[ 97 150 157 163 162 164 164  91 170 163  93  89  90 160 161 155 153  88
  99 159  93 159  98  98  86  92  90 157 158  89 159  91  93  91  87  97
 157] -> (72)
[ 91 159  91 150 163 164  92 159 159  97  93 157 157  97 157  93  94  87
 153  91  86  88  99 161  98  90 170 164  89 160 162 158 155 163  90  98
  89] -> (115)
[156  95  95 100  99 103  98 169 101 103 160 156 162 100  98 107  93 163
 167  96 159  97 161 155 164 166 160  97  98 157 100 154 161 166 156 167
  97] -> (6)
after: [154]  [161]
perm: [ 86  87  88  89  89  90  90  91  91  91  92  93  93  93  97  97  98  98
  99 150 153 155 157 157 157 158 159 159 159 160 161 162 163 163 164 164
 170]  (72)
perm: [157  97 150 157 163 162 164 164  91 170 163  93  89  90 160 161 155 153
  88  99 159  93 159  98  98  86  92  90 157 158  89 159  91  93  91  87
  97]  (72)

[114 122 124 118 125 119 102 159 131] -> (106)
[114 131 122 159 125 120 118 124 102] -> (137)
[109 123 127 136 123 114 102 158 129] -> (154)
[111 122 133 125 124 118 102 155 130] -> (142)
[100 122 125 126 124 116 102 158 130] -> (150)
[122 124 113 113 123 115 102 157 130] -> (59)
[135 122 130 130 124 117 102 158 129] -> (26)
after: [133]  [125]
perm: [119 102 159 131 114 122 124 118 125]  (106)

[117 130 152 164 116 117 110 135 137 161 107 114 143 140 125 123 130 121
 113 127 125 127 128 124 108 137  99 128 137 112 112 133 146 130 130 112
  94 130 103 123 119 143 116 111 101 125 152 121 137 124 132 112 127 119] : (39)
[130 137 130 107 125 119 112 161 137 130 152 112 127 130 119 110 140 152
 121 164 103 137 124 112 117 108 117 133 123 123 143 125 128 128 114 124
 116 111 121 143 116 130 132 146 127 114 135 126 137  94  99 127 112 101] : (124)
[130 130 108 110 133 116 140 119 143 164 161 137 101 143  99  94 137 127
 130 123 152 114 111 123 137 130 117 127 112 127 113 152 107 124 121 135
 130 112 124 112 128 116 132 125 119 125 128 121 126 137 112 146 103 117] : (100)
[120  96 143 137 153 117 129 107 150 152 130 132 123 120 144 124 154 123
 118 121 115 122 136 137 135 102 102 113 104 117 108 136 125 131 109 123
 127 116 125 121 131 131 119 160 118 110 135 120 116 127 114 153 117 128] : (2)
perm: [ 96 127 117 153 115 130 110 153 120 132 127 150 124 121 131 123 102 102
 143 104 113 116 136 109 135 114 117 128 118 135 131 123 118 129 107 152
 131 137 108 160 123 117 116 121 136 125 122 119 137 154 144 120 125 120]  (2)
perm: [125 119 112 161 137 130 152 112 127 130 119 110 140 152 121 164 103 137
 124 112 117 108 117 133 123 123 143 125 128 128 114 124 116 111 121 143
 116 130 132 146 127 114 135 126 137  94  99 127 112 101 130 137 130 107]  (124)
perm: [ 94  99 101 103 107 108 110 111 112 112 112 112 113 114 116 116 117 117
 119 119 121 121 123 123 124 124 125 125 126 127 127 127 128 128 130 130
 130 130 130 132 133 135 137 137 137 137 140 143 143 146 152 152 161 164]  (100)

[117 102 119 121 144  77  98 136 117 124 112 105 163 128 123 149 142 138
 122 119 152  93 113 117  89  99]  (10)
[163 123 128 119  89 122 112 144 113 119 138  94 117 102 121 117 136  99
 142 152  77 149 124 105  98 117]  (60)
[137 126 140 137  99 110 114 137 106 112 141 100 122 131 137 116 133  87
 146 131 123 128 125  87 100 114]  (126)
[127 125 104 153 146 114 115 142  87 130 138 145 115 124  83 108 133 136
 111  97 142 125 140 141 135 132]  (15)
after: [130]  [138]
perm: [ 77  89  94  98  99 102 105 112 113 117 117 117 119 119 121 122 123 124
 128 136 138 142 144 149 152 163]  (60)

[129 128 128 128 128 129 135 148 164 174 167 150 137 130 127 128 129 128] = (113)
[128 128 130 137 149 167 175 165 149 135 130 128 128 128 128 128 128 128] = (23)
[135 130 128 127 128 128 127 128 128 128 129 130 136 151 167 174 165 148] = (63)
[128 128 129 128 135 174 130 130 128 129 128 164 150 167 137 148 128 127] = (110)
perm: [128 130 129 164 127 148 130 150 128 128 135 174 128 129 128 137 128 167]  (110)
q: [135 130 128 127 128 128 127 128 128 128 129 130 136 151 167 174 165 148]  (63)
perm: [137 130 127 128 129 128 129 128 128 128 128 129 135 148 164 174 167 150]  (113)

[143 155 101 122]  (101)
[144 145  92 111]  (30)
[146 144  92 111]  (157)
[109 103 161 150]  (118)
[151 158 160  92]  (56)
[ 99 103 156 148]  (54)
[157 151  92 160]  (98)
after: [161]  [150]
after: [157]  [151]
perm: [151 160  92 157]  (98)
perm: [ 92 111 144 145]  (30)

